Look-ups in named tables: a row name and a column name give one cell, copied from the table.

Table tobeza
         nuvo  sena  tobovib  lusabo
tur       -59    36      -29     -82
zif        17   -31      -37      90
tileb     -40   -13      -75      88
dad         8   -33       68     -24
kete       16   -45      -27      59
vilaki     -2     3      -42      52
padanev    43   -17       70     -48
vus        10    -4      -63      43
delo      -25    32      -63      56

kete, sena -> -45
zif, nuvo -> 17
tileb, nuvo -> -40
zif, sena -> -31
zif, tobovib -> -37
tur, lusabo -> -82
kete, lusabo -> 59
vus, nuvo -> 10
kete, tobovib -> -27
vilaki, nuvo -> -2
vus, sena -> -4
tileb, tobovib -> -75
kete, nuvo -> 16
delo, tobovib -> -63
Row with the largest nuvo: padanev

dev:
,zovam,dal,lir,divesi,nagolar
zepake,255,155,117,155,128
momop,225,229,176,145,209
durisi,192,131,145,120,54
muvore,203,228,201,10,194
pum,150,168,164,100,88
lugana,139,140,106,197,103
tuf,216,155,153,117,75
nen,128,59,201,148,116
buv,214,233,130,150,111
gisem,164,191,179,96,221
samanu,164,188,204,167,214

What is the nagolar of buv in dev? 111
What is the divesi of muvore in dev? 10
What is the divesi of buv in dev? 150
What is the dal of samanu in dev? 188
What is the nagolar of pum in dev? 88
What is the nagolar of samanu in dev? 214

vin:
cols = pobazaz, fol, kometug, duvona
raro: [947, -524, -23, -377]
zozive: [947, 242, -183, 580]
riv: [947, -37, -23, 459]
nopores: [947, 242, -23, 459]

raro, kometug -> -23
zozive, duvona -> 580
riv, kometug -> -23
riv, fol -> -37
zozive, pobazaz -> 947
zozive, fol -> 242
raro, fol -> -524
riv, pobazaz -> 947
raro, duvona -> -377
raro, pobazaz -> 947
riv, duvona -> 459
nopores, pobazaz -> 947
nopores, fol -> 242
nopores, duvona -> 459
zozive, kometug -> -183

meduzoz:
,lakim,loz,fazapav,nof,govol,rilak,fup
guloz,138,74,189,125,192,137,136
vofudup,112,99,216,107,173,243,75
bebu,82,184,195,155,213,214,46
nololu,159,104,143,121,148,220,207
vabote,198,235,161,173,169,124,96

vabote, fup => 96
vofudup, nof => 107
bebu, govol => 213
bebu, fazapav => 195
bebu, lakim => 82
guloz, lakim => 138
nololu, fazapav => 143
nololu, nof => 121
guloz, fazapav => 189
bebu, loz => 184
guloz, rilak => 137
vofudup, govol => 173
vabote, loz => 235
vofudup, rilak => 243
Row with the largest fup: nololu

sobaz =
        duput   bisa  tunaf  zarilo  dirunep  pemim    non
bipiri   56.3   23.2   36.0   -12.3     58.5  -18.2   20.6
sako     90.5  -30.8   31.0    -0.5      4.1  -12.5   48.8
bubero   96.9    0.4    0.2     9.2     71.2   12.5  -18.8
zep       0.3  -59.0   46.7    83.5    -17.2   73.0   54.1
sul      47.5  -46.7    5.0    53.0     22.5   42.1   -8.0
mep      49.1   37.7    8.2    -0.1     56.8   -9.7  -27.5

What is the tunaf of zep in sobaz? 46.7
What is the pemim of zep in sobaz? 73.0
What is the non of mep in sobaz? -27.5
What is the non of bipiri in sobaz? 20.6
What is the non of sul in sobaz? -8.0
What is the bisa of sako in sobaz? -30.8
What is the dirunep of bipiri in sobaz? 58.5
What is the pemim of bipiri in sobaz? -18.2
What is the dirunep of sako in sobaz? 4.1
What is the dirunep of bubero in sobaz? 71.2
What is the pemim of bubero in sobaz? 12.5
What is the duput of bipiri in sobaz? 56.3
What is the non of sako in sobaz? 48.8
What is the bisa of zep in sobaz? -59.0
What is the bisa of sul in sobaz? -46.7

makuzar:
         bibeve  kuvof
fizotin      81    -47
zomi        -22     34
zaketin     -52     12
dup          19     34
bel           9     25
betikig     -63     68

What is the bibeve of bel in makuzar? 9
What is the bibeve of dup in makuzar? 19
What is the kuvof of zomi in makuzar? 34
What is the kuvof of fizotin in makuzar? -47
What is the bibeve of zaketin in makuzar? -52
What is the kuvof of dup in makuzar? 34
What is the kuvof of bel in makuzar? 25
What is the bibeve of betikig in makuzar? -63
What is the kuvof of betikig in makuzar? 68
What is the bibeve of zomi in makuzar? -22
What is the kuvof of zaketin in makuzar? 12
What is the bibeve of fizotin in makuzar? 81

Table vez
	doso	zik	zafub	tapid	safezot	gel	git	temosan	bovefog	dabubak
biku	-5.128	6.933	2.299	-7.064	0.339	2.390	1.274	-2.491	-4.003	3.067
funape	1.695	7.027	6.317	-2.388	-3.527	0.009	0.764	0.226	5.541	-6.117
nububi	2.774	4.594	7.997	-0.603	-1.054	3.786	4.140	7.459	5.179	0.530
lapar	2.419	-2.818	-0.397	4.077	3.338	-3.185	-0.372	-0.981	7.714	8.636
fuzola	4.747	3.846	-2.666	4.998	-0.852	0.130	4.639	-3.655	-2.195	8.833
golamo	0.295	7.832	0.117	3.255	2.989	-2.650	-6.369	-2.068	3.781	-5.065
nof	7.962	5.398	-5.010	6.095	2.438	-0.522	0.755	-2.511	-2.508	3.575
bogan	-1.609	3.007	-0.660	-6.902	4.624	-6.211	-2.676	1.386	-1.705	-4.431

What is the safezot of nof in vez?
2.438
What is the bovefog of lapar in vez?
7.714
What is the dabubak of fuzola in vez?
8.833
What is the doso of nof in vez?
7.962
What is the git of fuzola in vez?
4.639
What is the bovefog of bogan in vez?
-1.705

zas:
	pul	rudozod	reban	sobuga	vorud	dutut	gole	nin
gat	81.54	20.00	63.61	54.86	60.77	49.16	60.33	41.16
momago	87.66	49.51	36.16	63.65	43.43	78.29	47.83	32.67
rel	51.94	43.18	69.84	56.17	74.50	28.53	64.04	69.05
sageta	81.12	62.41	28.65	64.59	44.11	68.56	52.40	46.35
zatipa	58.65	47.42	48.36	50.83	53.91	46.21	75.16	50.57
tatuz	49.37	72.80	40.58	45.43	25.00	79.90	21.60	44.91
zako	46.90	26.05	77.62	58.22	74.54	29.95	54.45	73.22
tenako	26.56	14.38	75.60	55.33	76.48	23.22	52.23	89.57

tatuz, nin: 44.91
rel, dutut: 28.53
momago, dutut: 78.29
gat, gole: 60.33
tenako, vorud: 76.48
zako, sobuga: 58.22
momago, sobuga: 63.65
zatipa, reban: 48.36
zako, vorud: 74.54
zako, dutut: 29.95
tatuz, reban: 40.58
zatipa, sobuga: 50.83
rel, nin: 69.05
momago, rudozod: 49.51
gat, sobuga: 54.86
rel, vorud: 74.50
momago, reban: 36.16
momago, gole: 47.83

